Each row below holds a small network's activations on one input, seen along a few directions.
Each table varies a few parts of the input and shows all the possible inputs, shuffled.
A made-up example of a description, with smaller parts first: values(2) and (point or line(11) or (ring(5) and line(6))).
Shared parts are said once, and a part with two or three values counts as separate values.
In the rows, zero is written as 128.

Other details of the inputs shift rows strongly along three fixed directions, in all tables alike. That doesn't count.

A family of inputs:
R1: [136 158 114 150 155 101  93 135 164 127 123  62]
R2: [173 214  79  84 132 187 201 143 116 102 135 171]
R3: [ 99  93 129 193 150 112  51  86 122 137 125  79]
R4: [103 149 185 114 120 121 158 172 178 158 105 104]
R5: [138  80 122 143 111 159 143 103  85 124 129 192]
R6: [137  65 131 150 113 158 126  80  84 125 144 213]
R7: [124  98 177 112 129 125 155 146 148 166 102 162]
R8: [152 121  81  65 108 157 148 114  57  78 191 198]
R9: [114  99 123 188 121  86  62  97 119 138 149  88]
R10: [ 79 106 206 129 123 108 138 166 184 192 102  95]
R11: [148  67 129 145 119 131 123  90  96 119 146 212]
R12: [144 175  27 154 124 122 146 120  81  92 137 103]
R13: [142 140  65 167 138  92 107 116 104  88 134  96]
R14: [163 216 119  73 128 133 198 170 153 113  93 132]
R15: [113  78 104 125 147  94  61 100 110 101 154  67]
R16: [106  21 176  98 124 165  97  91 106 144 149 160]
R17: [133 184  95 142 155  98 106 140 144 105 114  70]
R18: [117 146 194 104 124 139 139 165 173 164 111 138]
R19: [115 189  86 151 126  95 124 160 139 103 120  53]
R20: [154 172 136  92 116 156 161 158 143 138 141 170]
R21: [100 117 209 109 124 146 151 135 183 174  83 124]
Each input here is: values(3) and (point or line(6)).
- The inputs of R9 and R14 match in every part but the values(3) part. If R19 is changed in the same way as R9 into R14, which row does it become? => R13
- List by row number the other rows that have the values(3) part in common with R12. => R2, R3, R5, R6, R16, R21
- Change only the values(3) part in R7. List by row number the other rows that result. => R10, R12

A family of inputs:
R22: [158 195  66 122 107 156 193 142  99  98 128 167]
R23: [101 167  98 116 133 101 125 174 155 122 120  21]
R24: [116  65 214 135 125 145  87 107 150 175 137 181]
R25: [133  99  85 192 126  97  55  66  79 100 186 128]
R26: [129 143 144  50 117 147 198 170 127 120 114 157]
R27: [104  43 213 137 117 108 102 127 146 195 137 166]
R28: [165 147  50 144 112 125 172  99  55  78 147 192]
R29: [117  65 156 107 113 158 119 102 101 136 153 171]
R30: [ 96 132 153 151 133  98 142 159 175 159  90  74]
R31: [129  63 100 212 141 112  52  63 116 136 132 127]
R32: [115 128 226 109 134 167 172 156 183 179  76 153]
R33: [111 187 125 140 144  66 115 174 168 112 110  24]
R34: [103 156  86 144 147 114  71 126 137  98 124  14]
R35: [156 177 128  39 136 181 190 156 140 118 107 150]
R36: [188 153  77 120 136 146 127 100  90  95 160 195]
- Describe the family of inputs behind these rows. => values(3) and line(5)
- The inputs of R23 and R35 match in every part but the line(5) part. If R30 is changed in the same way as R23 into R35, which row does it become? => R31
- Change only the values(3) part in R29. List by row number the other rows that result. => R22, R25
